Each row below holds a small network's activations on one input, seen along a few directions.
In each table, some parts of the input vary, and every possible input appears once, in random order.
A made-up example of a description, with smaller parts first: one of 5 places around a ring, together with either a single point or one of 9 places around a ring or (one of 2 separate values, together with one of 6 places along a line).
Shared parts are said once, and a part with two or three values counts as separate values.

Other details of the inputs vary at random and push rows far along two fixed directions, the same in every table; ignore that.

Table:
x1: [-17  43 -23  23  -9   5  -6 -17  27   5 -33  24  33]
x2: [ -3   9  39  26  17 -46  21   1  -8  21   4 -40  -6]
x3: [  0  31  19   8   2  -8 -12  -6   4  -1 -32  -8  15]
x4: [  0  27  11  27   3 -13   0  -8  14   9 -20  -1  20]
x5: [  1 -37  -3 -22   6  21   1  12   4   5  31  -9  -8]
x6: [  9 -49  10   5   3 -18  14  15 -24  -4  49 -18 -28]
x7: [  4  14   3  23  16 -26   2  -4  -9  -9 -27 -14  -2]
x8: [  9 -42  16 -13   3 -13   7  15 -29 -13  41 -26 -32]
x9: [ -9  20   4   3  14 -23   5  -8  -1   3 -26 -24  -6]
x10: [  9  12 -10   7   2  -6  -4 -12   3  -7 -41 -20   8]
x11: [  5  23  27  21  10 -20  -4  -2  -5   0 -21 -16   8]
x12: [ 12 -43  12 -22  12  10   3  13 -14  -8  33 -20 -15]
x13: [  6  14  34  28  14 -34   7   0 -10   7  -9 -25   2]
x14: [-12 -30  14  -9   8 -22  14  19 -18   0  53 -13 -35]
x15: [-23   6 -14 -13 -18  24 -12   6  12  -5  30  37   5]
x16: [ -9   8 -18  -4 -20  37 -31   4   4 -26  12  55  15]
x17: [ -6  16  35  16  16 -47  15   3 -27  -2  -5 -43 -10]
x18: [-13 -20  -3 -12  -1   1  -2  14  -5  -4  35  11 -19]
x19: [-11  -3   5 -12 -13  15 -20  12 -14 -21  25  25  -2]
x20: [  2 -42  -2  -1  -2  -6  11  10 -11   1  44  -8 -21]
x21: [  3 -32   8   6   6 -13   2  16 -23 -14  40   8 -23]
x22: [ 13 -24 -32 -10  -6  53 -20  -1  21 -12   6  38  21]
x23: [ -6  42 -19  27  -7   7 -13 -14  17  -7 -40  27  33]
x24: [ -8  29  25   1   7 -20  -2  -6   3  16 -18 -24   5]
x25: [  8 -19 -27 -27  -8  57 -26   0  18 -17  -1  30  17]
x26: [ -7  23  37   2  12 -28   4  -2  -6  14 -13 -37  -5]
x27: [  0  33  18   8   2  -8  -7  -8   8   0 -28  -8  15]
x28: [-11  39   3   8  -3   2  -9 -10  26  14 -31   3  22]
x29: [ -1 -41   9 -12   2 -14  15  15 -16   4  50 -26 -33]
x30: [ -4 -24 -19 -16 -12  20  -8   6   6  -3  24  10  -9]
x31: [ 12  16 -23  17   0   5  -9 -16  12 -10 -46  -3  16]
x32: [ 29 -42  15 -17 -14 -15  37  13 -42  13  33  -3 -42]
x33: [  3 -34  -1 -31   7  21  -4   8  -1   3  28 -11  -9]
x34: [-10  35 -11  29  -4  -7  -2 -12  14   0 -28  14  26]
x35: [ -9  20   1   3  14 -26   5  -8  -1   7 -24 -22  -5]
x36: [ 13   0 -31 -20 -32  35   5  -2   1   1  -2  73  -3]
x37: [  9  -7  12 -14 -25   1  20  12 -31   8  28  35 -20]
x38: [-22  13 -18 -24 -23  41 -28   1  11 -13  14  46  10]
x39: [ 10 -23 -28  -1 -15  30 -16   1   6 -17  15  32   3]
x40: [ -4   0  16  28  23 -52  28  -1 -13  12  -2 -38 -15]
x41: [ -2  28 -14   9   3  -2 -11 -11   9 -12 -45   6  14]
x42: [  2   3   8   1  12 -27  12  -8  -7   8 -22 -49 -12]
x43: [  0 -15 -29 -36  -8  59 -22  -3  25  -5   3  25  13]
x44: [  1   5  24  14  23 -48  18   1 -22  -4 -12 -43 -18]
x45: [ 17 -47  11 -10  14  10  -1  15 -18 -10  32 -15 -15]
x46: [  5 -42  -6  -9   7  17   7   8   4   5  35  -3  -4]
x47: [-19  35   1  13   0 -15   1  -5   8   8 -22  -8  12]
x48: [ 18  40   6   3 -19   1  17 -14   5  25 -45  27  14]
x49: [  9 -31 -25  -7  -3  40  -8   2  18  -5  18  25  13]
x50: [ -1 -23 -25 -25  -3  43  -7   2  25   3  19  16   8]
x51: [-11  34  11   9   2 -10   2  -8  21  17 -19 -10  14]
x52: [-20  50 -18   1  -9   9 -16 -17  21   3 -40  16  28]
x53: [ 30 -31 -10 -28 -15  31  20   4  -9  14   9  27  -9]
x54: [ -1  22 -25  -2  -2   4  -6 -19  19   6 -42 -11  14]
x55: [ -1  11  -2  30  14 -30  13  -6   1   1 -19 -11   2]
Description of these inputs: one of 5 places along a line, together with either a single point or one of 10 places around a ring.
Changing only the place on the line of 5 turns x4 into x49. The same change can be made to x13. Which row results?
Answer: x22
Changing only the place on the line of 5 turns x42 into x38. The same change can be made to x39. Which row results?
Answer: x23
List by row number the other rows that have the place on the line of 5 in common with x41.
Answer: x7, x9, x14, x18, x21, x35, x36, x40, x44, x55
Start at x46 and move only the place on the line of 5, one step at a time. The first step leads to x20. Which rows follow, in order?
Answer: x40, x1, x2

Table:
x56: [-31 -25  20 -25  -4   2  -5  15  -5   5  81  -1 -19]
x57: [  8 -27 -32   4 -24  23   5  10 -12 -23  31  60  -4]
x58: [-18 -40  55  18  23 -53  12  28 -31   2  79 -53 -35]
x59: [ 23  37 -12  45   5 -36  13 -24 -11   1 -82 -11  15]
x60: [-30  45  -1   3  -2  -5  -6  -9  30  18 -25 -17  14]
x61: [  3 -15 -20 -29 -32  28  12   0   4  16  39  54  -8]
x62: [ 15  15 -14 -34 -34  52  -7  -4  10  11 -16  58  17]
x63: [ 35 -58 -74 -30   3  80   0 -21  41   1 -31   5  16]
x64: [  9  29  12  11  -3 -42  45  -9  -5  41 -39 -32 -12]
x65: [-12  12  11  30  18 -32 -21  -2 -12 -21 -15 -29   4]
x66: [-32  13 -36  11  -6  29 -32  -2  42 -14  16  51  23]
x67: [ 34  32  25  35  18 -51  27 -13 -31   4 -65 -45  -5]
x68: [-27  11 -38  14  -9  33 -34   1  25 -36   8  46  29]
x69: [ 13  -6 -37   6  51   3  -3 -26  52   8 -75 -95  36]
x70: [ -3  22  26  17  21 -21 -21  -1 -12 -22 -16 -33   4]
x71: [ -3  -2  66  -3  26 -48  -3  13 -34 -12  12 -66 -25]
x72: [  4 -25 -30   2 -20  20   8   7   5  -1  37  64 -10]
x73: [ 13  22 -14  32  -9 -14  21 -14  13  18 -35  13  15]
x74: [ 14 -51  38 -38  -4 -10  28  31 -51  13  69   6 -52]
x75: [ 28  29   7  -3 -10  -2   6 -14  -5  -2 -59   6   7]
x76: [-26  24 -13 -29 -10  46 -36   0  28  -6   1  42  22]
x77: [-17 -40  60 -39   4  -1  -8  35 -38   0  85 -24 -33]
What is each input in this table made of?
Answer: one of 2 separate values, together with either a single point or one of 10 places around a ring
Changing only the choice among 2 separate values turns x76 into x74. The same change can be made to x69. Which row results?
Answer: x63
Change only the choice among 2 separate values in x72. List by row number the other rows that result.
Answer: x66

Table:
x78: [  1 -15  10   2  -8  -4  -4  14 -23 -16  29  17 -19]
x79: [  8  -1  41   9  21 -60  41   5 -30  28  -9 -58 -25]
x80: [-14 -24   7 -14   2   8  -8  10  -2  -4  33  -9  -9]
x81: [ -2 -32   2  -2   4   5 -11  11 -13 -24  30  -3 -10]
x82: [  4  21 -14   5  -4  -2  15 -11  11  12 -31  10  11]
x83: [-10  -5 -39 -26 -14  61 -30  -2  35  -8   6  47  18]
x84: [-14  36  -3   8  -4  -1 -10  -8  19   6 -26   6  19]
x85: [ -3  23 -12  22   6   2 -17  -9  13 -14 -32   4  24]
x86: [ -2  32  -3   5  -8   3   4 -13  14  15 -33  16  14]
x87: [-12  33  -9  14  -4  -3  -5  -8  20   0 -22  10  20]
x88: [ 11 -21  10 -26  -6  14   5   9 -15   6  22  -4 -13]
x89: [ -9  38 -11  14  -8  -4   1 -11  16   5 -28  14  13]
x90: [ -4 -14   7   2  -8  -9   0  11 -20  -6  36  14 -20]
x91: [  8   9  52   5  17 -51  29   3 -33  19  -3 -50 -22]
x92: [  2  39  13  39  16 -43   7 -10  -3  -2 -51 -32  13]
x93: [-11  34  -1   0   4  11 -20 -11  20   0 -30  -2  26]
x94: [ 14 -25   2  -6  -5  -1   8  11 -24  -9  19  15 -17]
x95: [ -7  15 -20  17   7   0  -8 -15  18  -6 -29  -8  19]
x96: [ 11  -8  15  21  31 -36  14   0 -15  -3 -18 -50 -10]
x97: [ -6  -4  21 -21 -11   4  -7  12 -17  -3  33   9 -18]
x98: [  3  -3 -44 -16 -28  48 -15  -5  16  -9   2  70  15]
x99: [-10   3  14 -18  -9  11 -17   9  -4  -7  24  12  -1]
x100: [ 11 -22 -15  -5  -9  14   5   3  -7   1  16  15  -5]
x101: [-15  28  -6   9   4   6 -15  -9  24   5 -26   0  23]
x102: [-16  -5 -41 -17 -19  56 -29  -3  34 -18  15  49  22]
x103: [  0  31  -8  12  -8   0  10 -14  15  10 -29  18  15]
x104: [ 10 -29  10 -28  -2  14  -3   8  -5   1  26  -9 -14]
x105: [-11  -1  10 -10 -12   3  -4  10  -7   3  25  16 -13]
x106: [ 18  13 -21  14  -3   9   4 -12   7  -1 -45   6  17]
x107: [ 17 -39  -2  -6   0   7   0   9 -11 -13  23   0 -16]
x108: [  7 -19 -11 -10 -10  17  10   5  -1   5  18  13  -5]
x109: [ -5   0  39   4  27 -41  12   1 -18   7  -6 -71 -12]
x110: [ -8 -19   9   8   8 -11  -6  10 -12  -8  35  -7  -9]
x111: [ -7 -12  10   6  -2 -14  -3  11 -15  -9  34   3 -11]
x112: [  6 -27   3 -19  -8  12   9  12 -10  10  28   2 -15]
x113: [  7  28  -1  -9  -4   2   6 -13   6  12 -41   1  13]
x114: [ -1  22 -11  -9   9  17 -13 -14  23   2 -37  -8  20]
x115: [ 12 -35  -5  -4   2   0   5   4  -7  -1  24  -6 -15]
x116: [ 10 -20  11   1  -8  -1   4  11 -24 -11  26  21 -17]
x117: [-12 -12  14   4  10 -12   0  10  -5  -3  31 -12  -7]
x118: [ -3   9 -15   6  12   3   2  -8  21   2 -20 -10  12]
x119: [  4  22  -4  30  29 -34  13 -18   9   9 -51 -47  11]
x120: [  8 -35  -1 -13  -1   6   9   8  -1   2  33  -4 -15]
x121: [  6   7 -11  -2   1   7   2 -11  21  14 -28 -11  10]
x122: [  5 -17  10   3  -6 -10  10   7 -21   0  29  13 -17]
What is each input in this table made of?
Answer: one of 5 places along a line, together with one of 9 places around a ring
Changing only the place on the line of 5 turns x113 into x82. The same change can be made to x99. Which row results?
Answer: x87
Changing only the place on the line of 5 turns x86 into x122. The same change can be made to x83. Which row results?
Answer: x119
Change only the place on the ring of 9 in x116. List by row number the other rows that result.
Answer: x78, x81, x85, x92, x94, x96, x106, x107
Change only the place on the line of 5 in x81. List by row number the other rows that result.
Answer: x80, x95, x102, x109

Table:
x123: [ -4 -12  32  14 -10 -25  11  13 -25   9  45  -9 -13]
x124: [-23   9 -22 -31 -20  54 -29  -3  44   5  14  44  19]
x125: [ 17   9   5  29  12 -10  -5 -14   4  -3 -43 -43  23]
x126: [  6  -4  45  11 -14 -23   3  16 -37  -7  35  -1 -13]
x127: [ -3  19 -15  -4 -19  43 -30   4  10 -26   1  88  21]
x128: [ -1  22 -28  -1  11  17 -16 -18  14 -14 -60 -16  27]
x129: [  2  22 -22  24  -3  12  -8 -20  34   0 -37  -7  40]
x130: [-17 -22  32 -36 -12   8  -8  21 -13   9  70  15 -26]
x131: [ -7  11  18  38  22 -76  29  -4 -12  16 -16 -67 -22]
x132: [ 36  -8  21  23  35 -50  56  -5 -21  29 -40 -47 -14]
x133: [ 17 -28 -10 -27  -4   9  29   6 -23  12   8  -3 -21]
x134: [-10  50  14   9   0 -24   5  -6 -18  -3 -42  -7   8]
x135: [-22  32 -14  11  10 -14  10 -10  12  11 -32 -20  14]
x136: [-10 -50  12  -5  13  -1   4  28 -15  -5  76  17 -24]
x137: [  9 -24 -21  -5  11  42 -28   4  11 -28   3  30  13]
x138: [  8  16 -34  14   1   6 -23 -21  21 -19 -57  -7  17]
x139: [-20  -7  21 -10   2 -26  15  13 -32   5  37 -10 -23]
x140: [-16 -12 -28 -20   0  31 -11   1  10 -15  15  10   7]
x141: [ -7 -18  11  13  -7  -6   5  11  -3   7  41  -8  -3]
x142: [  0  -6  33   7  -8 -42   4  15 -42 -16  29  -4 -37]
x143: [ -2 -35   1   4  10 -23   4   8 -10 -12  34 -29 -29]
x144: [  1  14  -7  30  34 -17   8 -11  20   1 -38 -23  20]
x145: [ 22 -16 -56 -21 -34  47  -3 -11  19  -3 -11  59  -1]
x146: [ -8  42  -4  29  -1 -40   7 -14   2   9 -33 -10  -2]
x147: [ -7  25   8  -1  20  -9  -1 -15  29  17 -37 -45  16]
x148: [ 33  15 -25  13 -19  18  19 -22  18  22 -54   9  28]
x149: [-11   8 -16   2  -7  28 -14   1  15  -8  15  66  13]
x150: [ 18 -10 -19 -45 -22  52  -1  -4  22  20  -5  33   3]
x151: [ -7  13  43 -23  -9  -1 -11  13 -17   0  23   7 -14]
x152: [  5 -54  28 -42   7  21 -21  23 -17 -10  58 -21 -27]
What is each input in this table made of?
Answer: one of 5 separate values, together with either a single point or one of 5 places along a line
Changing only the choice among 5 separate values turns x127 into x151. The same change can be made to x144. Which row results?
Answer: x147
Change only the choice among 5 separate values in x133. List by row number the other rows that result.
Answer: x132, x145, x148, x150
Change only the place on the line of 5 in x140. List by row number the other rows that result.
Answer: x128, x134, x135, x139
